A small network was shown many inputs. Here are its activations along a few directions, one row for each input.
Each table varies a few parts of the input and shows all the possible inputs, shuffled.
Descriptions start from the smaller parts, as in this example, which fits no table here: one of 2 separate values, together with either a single point or one of 9 places around a ring or (one of 5 places around a ring, together with one of 6 places along a line).
Shared parts are said once, and a part with two or three values counts as separate values.
(in the rows, 128 means zero)

Other details of the inputs vary at random and push rows far along three fixed directions, the same in every table; ignore that.

Rows:
r1: [131 125 112 102 112 136 142 114  57 140 130]
r2: [ 84  74 140 138 113 169 109 190 135 120 169]
r3: [152 127 149 138 161 118 120 130 175 101 139]
r4: [ 98  82 140 126 110 170 110 194 142 118 164]
r5: [107 107 115 129  96 138 120 141  85 129 144]
r6: [133 138  92 105 105 133 141 117  87 136 126]
r7: [126 124 105 100 129 128 120 119  81 158 115]
r8: [110 125 156 163 152 137 116 124 166 103 146]
r9: [137 148 102 108 127 131 126 107  68 152 126]
r10: [133 162  76 107  48  92 133 156 133 147 127]
r11: [125 111  99 107 124 134 133 102  57 165 113]
r12: [ 89  86 158 147 142 182  87 158 102 105 179]
r13: [132 141  82  94  94 119 125 140  99 170 114]
r14: [ 91 107 122 136  65 140  95 209 159 103 170]
r15: [119 103 110 116 105 146 141 149 115 137 131]
r16: [135 132 147 133 144 123 121 145 175 136 128]
r17: [133 147 164 156 149  94 139 104 191 110 117]
r18: [114 139  69 115  38  99 134 162 138 131 126]
r19: [152 146 128 116 144 131 162  73 106 135 109]
r20: [127 122  96 114 104 128 134 136  98 164 121]
r21: [129 127 171 150 187 119 129 101 168 128 112]
r22: [126 137 119 140  88 110 127 184 194  97 126]
r23: [124 127 150 158 150 135 122 128 170 100 138]
r24: [137 147 169 141 167 119 121 132 143 118 132]
r25: [140 143 172 135 184 119 128  98 120 117 114]
r26: [143 159 140 129 124  96 131 134 182 112 110]
r27: [120 165 117 154 107  90 126 149 226 106 126]
r28: [145 126 177 148 194 152 127  96 132 105 128]
r29: [ 89  83 164 144 162 193  81 154  76 106 180]
r30: [136 101 113 100 135 152 133  95  48 158 115]
r31: [131 153 114 127 114  88 144  91 120 144 107]
r32: [146 150 133 136 162 122 142  89 116 137 117]
r33: [ 97  72 161 132 148 181  94 150  95 128 160]
r34: [173 119 141 116 174 113 139  89 139 137 110]
r35: [146 162 121 130 100  93 132 170 208 103 113]
r36: [121 122 107 113  96 127 152 103  72 145 127]
r37: [131 112 119 115 124 147 148  94  46 140 127]
r38: [154 133 111 115 131 115 153 104 129 142  91]
r39: [151 139 119 112 138 119 137 121 143 135  98]
r40: [144 100 125 107 140 132 124  95  47 138 140]
r41: [ 96 112 109 145  82 152 117 210 172  93 165]
r42: [131 108 167 145 170 139 126 117 152 127 118]
r43: [120 125 152 158 153 139 121 131 163  98 138]
r44: [140 166 123 128 138 105 127 127 170 117 111]
r45: [142 155 179 156 175  96 138  94 174 120 116]
r46: [122 150  63 114  51 105 152 136 141 138 128]
r47: [153 158 108 113  95 101 151 114 137 129 103]
r48: [ 99  92 134 151 131 176  99 174 114  96 166]
r49: [ 93 123 112 139  85 141  93 207 173 100 169]
r50: [141 153 131 132 141 120 128 138 169 101 117]
r51: [153 142 156 124 155 118 157  88 128 120 111]
r52: [147 152 132 141 166 115 143  80 130 123 102]
r53: [148 160  87 103  84  83 138 137 183 144  92]
r54: [133 124 185 153 188 134 127 113 121 118 135]
r55: [132 124  90  93  96 132 143 139 106 152 115]
r56: [ 80  71 152 143 144 178  89 160  51 117 173]
r57: [122 122 114 112 111 130 120 113  60 144 133]
r58: [138 139 113 112 136 139 132  88  62 156 130]
r59: [122 124 139 136 129 117 130 122 169 135 118]
r60: [145 120 152 132 172 130 143  78 124 142  99]
r61: [147 151 113 121 127  99 148  91 137 169  98]
r62: [126 139  71  96  62 104 126 155 140 158 112]
r63: [123 131 179 165 191 140 118 106 144 116 147]
Description of these inputs: one of 3 separate values, together with either a single point or (one of 4 places along a line, together with one of 5 places along a line).
Question: The inputs of r32 and r54 match in every part but the choice among 3 separate values. If r19 is changed in the same way as r32 into r54, which row does it become?
Answer: r51
Question: The inputs of r43 and r5 match in every part but the choice among 3 separate values. If r48 is changed in the same way as r43 into r5, which row does it become?
Answer: r22
Question: A walk changes only the place on the line of 4. It starts at r9 and steps to r58. List the rest of the walk in order.
Answer: r32, r63
Question: Which other rows does r50 become when the choice among 3 separate values takes its other values? List them by row number.
Answer: r35, r39
Question: Which other rows does r47 become when the choice among 3 separate values takes its other values? List them by row number.
Answer: r28, r30

Rows:
r64: [115 106 161 160 162 159 122 118 102  95 155]
r65: [134 113 144 121 149 125 143  94 124 134 107]
r66: [136 152 141 148 120 107 143 137 177 100 136]
r67: [115 107 146 138 160 153 117 146 129 136 136]
r68: [145 178 123 124 119  83 152  83 140 142 105]
r69: [144 110 184 136 196 146 138  97 141 104 117]
r70: [103 140 107 126  93 142 106 159 106 115 150]
r71: [119 111 114 116 127 127  97 118  58 147 145]
r72: [112 110  84 110  77 129 127 148 126 142 133]
r73: [ 96  85 132 128  99 156 107 180 119 129 154]
r74: [115  99 155 131 140 156 100 184 136 111 151]
r75: [122 145  94 142  76 100 141 137 160 121 125]
r76: [152 140 132 113 156 122 147 107 119 141 101]
r77: [131 147 131 140 114  98 149 110 145 127 128]
r78: [132 146 109 132 107 104 129 157 211 132 117]
r79: [102  91 161 153 155 163  97 159 160 117 157]
r80: [126 155 145 161 145 106 132 113 183 102 117]
r81: [134 143 129 138 153 139 137  78  88 116 120]
r82: [141 130 138 125 121 111 133 135 155 141 111]
r83: [151 134 115 114 131 121 149 101 137 130 108]
r84: [154 136 130 114 132 118 142 114 119 137 107]
r85: [124 111 107 115 129 157 116 129  84 143 141]
r86: [127 157 106 117 116 115 136  79  76 150 112]
r87: [146 121 181 140 223 154 136  93 113 124 119]
r88: [123 125  99 116  92 121  94 172 113 121 156]
r89: [ 97  93 136 127 129 154 106 176 110 135 149]
r90: [141 134 113 114  96 116 144 147 154 123 116]
r91: [134 143 142 134 123 100 125 165 214 123 114]
r92: [135 121  84 103 104 140 132 105  75 157 124]
r93: [134 155  99 105  96 119 141  99  67 146 128]
Question: What do these inputs look like to the network?
Answer: one of 2 separate values, together with either a single point or one of 5 places around a ring or one of 9 places around a ring
Question: Which other rows does r71 become when the choice among 2 separate values takes its other values? List them by row number.
Answer: r88
